Each row below holds a small network's activations on one record, seen along a few directions.
Here are examples, each followed by its value of one field, TUF.
Records without TUF are marked missing.
Other fields move the rows too, some of them a lot.
Strong random noise was added to every row along 6 fixed directions; ignore it. To show where, here is one row again and again, with new noise each time:
[-269  162  104  239   40   34  -44  -19  568 -107   76 -179 -191  106
  146 -204 -283   67  -32  -18  155 -235]
[-139   34  110  514   33   79   11    4  641  115  223 -469 -300 -109
  -88   72 -196  113 -243 -156  169 -526]
[ -34  133  -57 -356  -43   21  -98  -83 -138 -129   -8    9  381  190
  258 -280   -1 -155    7  150 -157  156]
[-118 -191   54   81  -88   41 -194   83  198  133 -199 -359  237  220
  267 -178   55 -427  -45  -31  -61    6]
[ 165  106    9 -187 -177  -75  -83  -41   -8 -127  146 -454  481  167
  -11 -232  -30 -457  -22  215 -209  200]
[ 125  192  -11   14  -29  437  117 -127  -25  254  339  215   15  -20
  146  246  -89  214   59  469  161 -113]
[  -7  441  -39 -268  -93  146  138 -106   93 -279  127  349   -7   86
   95 -316 -332   95  254  520   74  221]
[ 202  -31 -122 -138  -76  121   20  -60 -228  176  133 -211  276 -150
  -60   79  171  -66 -250   36 -188 -156]

[ 128  289   21   57   16 -201   31   38   23 -244  218   -8 -228 -106
 -327 -184 -388  156   85  226  -17  -34]
nom
[-150 -103   43   84   95   51 -175  135 -119  166 -171  248 -183   47
  208 -160  -51  151   78   87   77  -66]
sumus
[ 345  107  -18  -41   10   53   40  -30 -476  178  366   69   76 -161
 -229  252    3  165  -11  330  -26  -20]
kova
[ -13  217  108  -42  115  -49  -49   -7 -288 -107  113  472 -184   23
   25  -85 -231  328  263  358  138  133]
lete
[ 103  410   57  203  193  -68   84  -92   82 -155  540  106 -372 -175
 -322  154 -413  578  -12  165  120 -307]
nom
[-312  105  278  362  243 -277 -241   32  324 -203  164 -141 -277  163
   58 -129 -270  259   21 -222  200 -180]
ture
[ 205  -15   75  156  -32 -111  -57   79 -313  196  215 -218  -63 -242
 -270  -64 -103   76 -106  266  -75 -229]
lete
[ 111  245 -181 -564  -75 -148  146  -81 -354 -422  -85  369  119 -105
 -167 -312   15   90   68   49 -198  333]
missing
[ 102 -103  -40   76  254  116  -52  -17 -508  292   90  405 -202 -258
  -69  443  196  578 -192 -215   32 -317]
saze
[-453  -43  253  -25  202 -477 -542   78  -32 -207 -179 -288  272  466
  447 -621 -160 -179  -33 -223 -111  -15]
kova
[ 288  122  -92  -12 -202 -332  162  178  -54 -271  -45 -197 -233 -350
 -672 -361 -244 -171   77  239 -176  147]
lete
[  12 -181   71  127  -32 -409 -250  190  -75  -48 -129 -506   43  -41
 -159 -394  -27 -268 -171 -166 -224 -104]
tor
[-212  262  193 -122   75 -231 -197   59 -100 -371  -79  374 -125  243
  155 -500 -385  118  384  300  114  309]
tor
[   1   83  161  196  244   66 -190  -89 -155  209  424   59   51  184
  213  275  -65  300    1  179  119 -176]
kova
[ 471  197 -131 -209 -188  230  232 -106 -397  148  372   34  185 -283
 -263  129   22   45  -43  541 -125   10]
missing
[-102  -96  235  350   36  -65 -160  146  144   44  -98  -18 -194  146
    3   16 -136 -104  213   33  229  109]
missing
[ -35   93  -14   91   -9 -385   -9  153  158 -320  -94 -231 -296 -235
 -423 -426 -201   49  -89 -178 -109  -85]
sumus
[  90 -338   51  296   29   44 -204  193 -109  382 -148 -205  -17    2
  -14  202  151 -181  -67 -105  -16 -100]
saze
[ 314  295   12  176 -178 -198  216  102  141 -234  288 -242 -353 -357
 -725 -195 -369   20   89  367   16   31]
ture
[ 171 -242  -16  320  -98  -75  -18  269   29  179 -254 -197 -279 -223
 -369   -1    5 -202  -21  -58  -28  -38]
saze
[  55  -77  -95  105   71 -202   -7  140  -35  -58 -160   -2 -253 -192
 -277  -40  -38   74  -79 -202 -117 -102]
nom
[ -19  147   44  -24  180   -7 -133  -38 -244   50  315  156  -85  -35
   64    2 -166  432  -28  151   22 -236]
tor
[-312  242   29   77  249 -134  -59    0  216 -227   98  240 -429  -50
   27 -234 -302  549  -11 -119  133 -267]
ture
[-282 -184   21 -326  251 -141 -397   55 -632   19 -354  453  192  202
  461 -231  211  192    4 -262 -108   87]
sumus

Which value of TUF does each new row have?
[ 476  -97  -59  -31 -102   -4  -21   96 -513  204   82  -45  188  -93
 -287  223  110 -227   69  313 -177  214]
nom
[-183 -157  170  130  149 -160 -296  170 -184  -17 -342  274 -126  187
  183 -136  -32   21  156 -162   72  134]
saze
[ 141 -217 -157  458 -204  161  324  231  276  304 -335  -49 -701 -684
 -504  -28  -23   90 -222  -14   40 -470]
missing
[-257  105   87 -199  293 -235 -258  -91 -203 -252   52  176  152  219
  256  -96   15  283  -31 -322  -32   18]
missing
[  48 -477  119  444  -87  -36 -204  295 -207  579 -236 -391 -164 -226
 -100  -52   79 -213 -181   41  -21 -366]
lete
[ -55  -70   73 -174  240  -70 -326  -33 -492   42    5  246  271  255
  321   97  161  161   -6 -167  -80   83]
saze
[ -41 -150  -80 -154  -11   52    2   23 -222  102 -201  170   62  -60
   94   -8  195   20  -51 -124  -44   25]
missing
[  78  -18   32  161  -13  147   -5  123  -89  208   20  188 -252  -98
  -71   40 -104  125  147  298  143  -13]
sumus
